W =
0.000,-0.007,-0.079,-0.006,-0.066,-0.058,0.022,-0.008,-0.059,-0.085,0.036,-0.043
-0.090,-0.039,0.037,0.027,0.077,0.043,-0.072,-0.030,0.027,0.003,-0.060,0.019
-0.142,-0.069,0.134,0.034,0.177,0.110,-0.153,-0.052,0.093,0.080,-0.138,0.067
0.053,-0.015,-0.028,-0.100,-0.098,-0.051,0.006,-0.018,-0.039,0.024,-0.033,-0.041
-0.139,-0.042,0.047,0.077,0.131,0.065,-0.094,-0.033,0.043,-0.020,-0.056,0.034
-0.014,-0.033,0.027,-0.053,-0.003,0.002,-0.050,-0.030,0.006,0.042,-0.068,-0.005
-0.012,-0.019,-0.027,-0.025,-0.031,-0.022,-0.010,-0.017,-0.026,-0.023,-0.017,-0.022
0.009,0.013,-0.119,-0.001,-0.099,-0.085,0.053,0.001,-0.082,-0.115,0.067,-0.066
-0.186,-0.039,0.037,0.137,0.174,0.075,-0.101,-0.031,0.047,-0.066,-0.033,0.040
-0.196,-0.074,0.122,0.106,0.228,0.134,-0.157,-0.048,0.096,0.022,-0.112,0.082
-0.031,-0.011,-0.038,0.000,-0.019,-0.028,-0.011,-0.016,-0.028,-0.045,-0.001,-0.027
-0.062,-0.029,-0.009,0.026,0.030,0.006,-0.038,-0.022,-0.006,-0.043,-0.018,-0.002
Indices start at 0.
(0, 0)	0.000
(5, 4)	-0.003
(6, 8)	-0.026
(5, 0)	-0.014
(5, 2)	0.027
(9, 2)	0.122
(6, 3)	-0.025
(6, 10)	-0.017
(6, 6)	-0.010
(6, 11)	-0.022
(0, 7)	-0.008
(4, 2)	0.047
(10, 6)	-0.011
(0, 6)	0.022
(1, 6)	-0.072
(5, 8)	0.006
(10, 3)	0.000
(1, 9)	0.003
(5, 6)	-0.050
(9, 6)	-0.157
(1, 7)	-0.030
(2, 2)	0.134
(10, 0)	-0.031
(8, 5)	0.075
(1, 5)	0.043
(11, 2)	-0.009
(2, 10)	-0.138
(7, 10)	0.067
(0, 10)	0.036
(4, 0)	-0.139
(5, 5)	0.002
(7, 0)	0.009
(8, 11)	0.040
(11, 0)	-0.062
(11, 11)	-0.002

a = [[-3.342, -0.616, -9.506, -21.824, -2.266, -14.117, 15.504, 1.775, -9.128, -16.884, -14.646, -6.703], [12.622, 13.386, -7.339, -6.741, -0.075, -9.489, -11.941, -8.226, 3.327, -18.471, -9.079, -4.009]]
a[0, 0] => -3.342
a[0] => [-3.342, -0.616, -9.506, -21.824, -2.266, -14.117, 15.504, 1.775, -9.128, -16.884, -14.646, -6.703]
a[:, 2] => [-9.506, -7.339]
a[1, 4] => -0.075
a[0, 10] => -14.646
a[1, 5] => -9.489
a[:, 9] => [-16.884, -18.471]
a[0, 1] => -0.616
a[1, 0] => 12.622
a[0, 3] => -21.824
a[0, 7] => 1.775
a[0, 11] => -6.703
a[1] => [12.622, 13.386, -7.339, -6.741, -0.075, -9.489, -11.941, -8.226, 3.327, -18.471, -9.079, -4.009]
a[:, 7] => [1.775, -8.226]
a[0, 2] => -9.506
a[1, 10] => -9.079

arr =
593,568,898,385,720,398
303,459,659,823,717,405
837,445,652,605,306,647
593,665,171,802,537,710
323,543,877,596,511,456
851,639,75,609,263,369
732,609,308,742,393,677
232,461,719,946,730,457
359,547,881,285,768,207
572,607,391,704,427,560
614,809,159,777,446,425
134,613,331,416,591,322
arr[-12, 0] = 593
arr[5, -4] = 75
arr[:, -6] = [593, 303, 837, 593, 323, 851, 732, 232, 359, 572, 614, 134]
arr[-1, -2] = 591
arr[2, -5] = 445
arr[-9, 1] = 665
arr[:, -5] = [568, 459, 445, 665, 543, 639, 609, 461, 547, 607, 809, 613]
arr[-9, 3] = 802
arr[-8] = [323, 543, 877, 596, 511, 456]
arr[:, -4] = [898, 659, 652, 171, 877, 75, 308, 719, 881, 391, 159, 331]
arr[1, -2] = 717
arr[:, -3] = [385, 823, 605, 802, 596, 609, 742, 946, 285, 704, 777, 416]
arr[8, 1] = 547
arr[-8, -6] = 323
arr[9, 0] = 572
arr[-1, -6] = 134
arr[1] = [303, 459, 659, 823, 717, 405]
arr[-12, -4] = 898
arr[9] = [572, 607, 391, 704, 427, 560]
arr[:, -1] = [398, 405, 647, 710, 456, 369, 677, 457, 207, 560, 425, 322]
arr[-10] = [837, 445, 652, 605, 306, 647]

M =
-6.4,26.4,-47.4,8.3,12.7,22.8,26.1,-6.3,44.5,4.2,-14.8,58.7,59.9,43.6
-30.8,12.6,-25.1,8.2,2.3,27.5,-17.4,34.8,-60.5,57.0,-26.2,-56.1,59.2,1.6
-37.1,-37.7,6.9,-8.7,-46.6,-5.2,4.6,33.7,-59.2,15.7,-25.3,23.1,-22.1,-47.7
M[-3][-14] => -6.4
M[1][9] => 57.0
M[-1][-12] => 6.9
M[1][6] => -17.4
M[-3][4] => 12.7
M[:, -13] => [26.4, 12.6, -37.7]
M[-2][8] => -60.5
M[-3][-9] => 22.8
M[-1][7] => 33.7
M[1][7] => 34.8
M[0][-13] => 26.4
M[-2][-10] => 2.3
M[2][-2] => -22.1
M[-3][12] => 59.9
M[-1][-5] => 15.7
M[-3][11] => 58.7
M[-3][-4] => -14.8
M[2][-11] => -8.7
M[:, -14] => [-6.4, -30.8, -37.1]
M[-1][4] => -46.6
M[1][-14] => -30.8
M[-3][-7] => -6.3
M[-2] => [-30.8, 12.6, -25.1, 8.2, 2.3, 27.5, -17.4, 34.8, -60.5, 57.0, -26.2, -56.1, 59.2, 1.6]
M[:, -11] => [8.3, 8.2, -8.7]
M[-3] => [-6.4, 26.4, -47.4, 8.3, 12.7, 22.8, 26.1, -6.3, 44.5, 4.2, -14.8, 58.7, 59.9, 43.6]
